A small network was trained on made-up records. Each row is its average activation on records with the value named, seen along a few directions.
Related values have similar rows: they may be neighbours, one step apart, or belong to one group.
In the rows, zero is written as 500.
Random noise pushes rows far along 2 fixed directions. That doesn't count. These rows show it; they differ only by the noise:
[455 441 391 457 331 399 588 506 457 652 524 606 486 593 516 495 497]
[249 653 576 726 463 382 730 446 618 226 745 560 661 767 371 346 750]
[540 466 582 717 556 353 360 335 440 346 606 455 657 388 689 593 601]
[470 429 384 447 328 398 574 506 447 671 513 605 480 577 529 507 484]


Values of REPI:
dobe: [484 555 339 485 277 666 708 615 506 683 567 627 338 705 475 516 494]
pilap: [737 398 405 442 495 697 493 453 408 704 468 637 438 177 596 682 255]
botor: [391 495 623 638 642 514 229 491 556 428 459 485 486 412 543 222 514]
pasov: [570 593 398 177 496 738 692 528 598 586 454 551 521 558 429 490 433]
kupem: [548 478 638 455 620 523 227 449 397 266 551 309 462 571 526 343 611]
ritaf: [419 674 284 372 464 465 846 603 728 391 303 670 570 706 235 348 462]
muv: [ 75 634 499 428 385 386 899 565 599 372 743 480 467 917 205 382 721]
tegi: [286 659 727 641 589 608 585 592 672 465 456 385 407 577 318 365 418]
pom: [613 379 572 368 662 528 392 738 428 778 233 322 409 188 417 713 306]
burus: [560 450 362 380 287 443 575 555 479 550 535 659 438 751 406 456 603]
REPI is arranged as a ring.
Question: List every value one step from muv, in the order listed.
Answer: kupem, burus
Question: List every value one step from pasov, in the order listed.
Answer: pilap, ritaf

Values of ZIGEM:
guliz: [694 745 729 580 657 499 370 271 654 271 667 515 717 349 514 658 631]
pil: [437 476 414 482 508 742 655 708 532 627 329 532 472 434 476 352 323]
sodug: [347 521 527 675 438 440 489 492 507 216 714 489 560 675 565 341 767]
pudu: [385 284 469 382 606 417 296 603 409 480 360 356 538 354 539 438 486]
lag: [708 522 585 782 843 707 317 362 573 332 348 385 563 102 680 655 303]
ker: [416 578 540 611 343 490 599 396 355 469 711 550 534 722 621 445 656]
neni: [317 442 313 159 493 498 469 545 504 737 209 509 296 673 293 354 278]
teb: [676 531 454 333 515 512 665 458 506 691 482 559 471 365 407 728 351]
sitos: [541 566 662 666 530 485 481 355 524 186 906 469 543 618 517 602 863]
barid: [539 403 564 679 350 154 422 602 448 559 409 452 535 505 560 512 511]
ZIGEM is arranged as a ring.
Question: A walk along ZIGEM starts at ker and steps to its neighbour sitos. Put sodug, neni, teb, barid in the order it reaches them.
Answer: teb, neni, barid, sodug
Question: Fewest steps between pil and pudu?
Answer: 2
